Each row below is a small network's average activation on inputs in which a field has the value named, seen along a few directions.
Values that are neighbours, or in one group, have similar rows; names and order tell nothing.
In the rows, 500 means zero.
Random noise pushes rows far along 3 fixed directions. That doesn't count. These rows show it; they differ only by the noise:
578 686 455 567 506 414 643 352 493 487 412 579 416 406 247
439 468 469 507 380 608 638 540 629 548 588 555 538 507 578
530 566 454 522 413 518 672 422 565 505 495 617 471 446 417
590 628 449 535 454 431 669 358 502 462 419 621 424 411 285
514 540 453 511 384 558 689 434 594 521 524 639 487 454 472


Field P:
p10: 388 586 540 583 618 510 385 571 489 508 538 342 518 478 556
p5: 751 623 345 514 328 466 863 207 516 574 391 908 350 308 438
p12: 623 819 493 673 687 526 637 196 508 728 490 638 372 324 506
p15: 476 179 502 442 450 502 470 773 496 406 583 330 598 650 695
p1: 378 480 609 450 534 610 368 526 612 559 599 619 573 587 675
p3: 502 426 359 471 364 467 617 496 524 522 554 479 483 443 490
p14: 644 443 531 493 501 517 441 545 432 409 451 535 463 495 605
p11: 582 647 542 499 595 446 495 305 457 527 408 633 490 398 313
p4: 627 563 559 480 559 472 422 393 366 482 415 559 499 508 490
p9: 581 471 403 477 346 487 716 309 537 425 453 746 443 426 375
p6: 475 575 490 350 393 647 537 299 618 443 476 850 519 481 461
p7: 572 138 634 244 440 500 267 638 408 204 447 428 587 644 712
p2: 566 436 414 542 573 456 484 524 414 591 500 330 472 471 615
p13: 381 496 545 518 508 460 420 652 495 505 532 415 503 565 469
p8: 383 431 539 412 418 533 436 550 439 459 503 534 517 582 421
P is arranged as a 3 by 5 grid.
Question: Name the neighbours of p12, in listed order.
Answer: p15, p14, p2
Question: Name the neighbours of p1, in listed order.
Answer: p11, p6, p7
Question: Name the neighbours of p13, in listed order.
Answer: p10, p9, p8
Each value of P is a pair of two hidden parts, and every pair occurs once (5 first parts, 3 second parts).
Question: p15 and p12 share the first part; p15 and p10 share the second. Which value has the first part of p10 and the second part of p12?
Answer: p14
Question: p7 and p1 share the first part; p7 and p4 share the second. Which value has the first part of p4 and the second part of p1?
Answer: p11

Field G:
g10: 677 442 554 376 454 574 456 471 484 455 454 594 476 521 651
g6: 437 124 568 230 242 608 429 700 545 288 547 593 630 607 671
g7: 512 749 575 517 694 461 425 336 463 412 428 602 402 407 321
g11: 622 252 379 462 333 338 618 646 395 347 387 356 429 537 497
g8: 415 682 376 504 350 651 848 307 722 704 615 795 444 423 434
g4: 310 466 498 550 553 437 354 692 512 479 489 253 533 606 358
g5: 282 582 557 507 620 396 280 676 461 485 511 221 544 617 352
g3: 485 374 524 543 550 550 429 582 474 527 549 403 555 503 731
g1: 571 496 586 415 473 600 550 348 529 491 557 790 562 450 641
g9: 605 301 407 519 321 463 640 533 483 454 577 485 559 490 640
g2: 581 464 443 608 470 642 630 401 575 704 546 650 504 447 673
G is arranged as a line.
Question: Going along G from g11 by way of its neighbour g9, in what order are g4, g3, g1, g2 met?
Answer: g2, g3, g1, g4
Question: Name the neighbours of g6, in listed order.
Answer: g7, g5

Field E:
e9: 543 475 489 357 477 442 385 308 391 541 501 740 537 486 339
e12: 561 481 421 355 449 486 605 482 614 702 482 554 447 541 318
e20: 404 381 630 270 427 538 328 680 480 417 430 336 642 629 568
e3: 685 671 349 635 371 400 802 355 427 369 333 634 232 315 253
e4: 348 359 488 741 598 519 450 774 506 653 688 194 667 576 792
e7: 386 564 500 727 747 280 509 633 350 405 419 237 392 460 294
e18: 645 325 422 298 174 635 733 557 603 666 599 578 552 585 953
e17: 439 512 531 669 547 569 481 465 485 328 529 598 571 489 500
e15: 274 489 440 586 400 612 621 467 656 639 620 622 558 527 392
e10: 451 821 404 581 417 629 708 409 676 711 541 600 412 460 346
e5: 720 306 560 516 558 385 440 503 428 292 551 574 533 433 640
e16: 200 658 689 396 606 562 244 778 620 460 507 294 597 675 497
e14: 526 739 685 530 724 340 392 447 399 264 367 384 313 511 252
e19: 511 542 375 665 422 684 706 546 649 615 572 306 535 534 752
e13: 250 234 494 427 400 476 326 620 518 316 544 604 606 548 558
e2: 542 330 328 378 447 179 410 425 331 343 365 358 512 401 115
e1: 516 572 488 506 490 646 602 383 494 824 668 685 477 360 689
e6: 767 376 580 255 534 423 375 465 348 289 295 495 486 496 538
e8: 649 600 542 590 691 561 383 427 483 450 425 526 433 513 583
e11: 644 380 601 452 535 431 361 409 384 500 454 493 491 514 498
Each value of E is a pair of two hidden parts, and every pair occurs once (5 first parts, 4 second parts).
Question: e16 and e13 share the first part; e16 and e20 share the second. Which value has the first part of e20 and the second part of e13?
Answer: e9
Question: e5 and e19 share the first part; e5 and e11 share the second. Which value has the first part of e11 and the second part of e19?
Answer: e18
Question: e7 and e14 share the first part; e7 and e1 share the second. Which value has the first part of e1 and the second part of e14?
Answer: e6
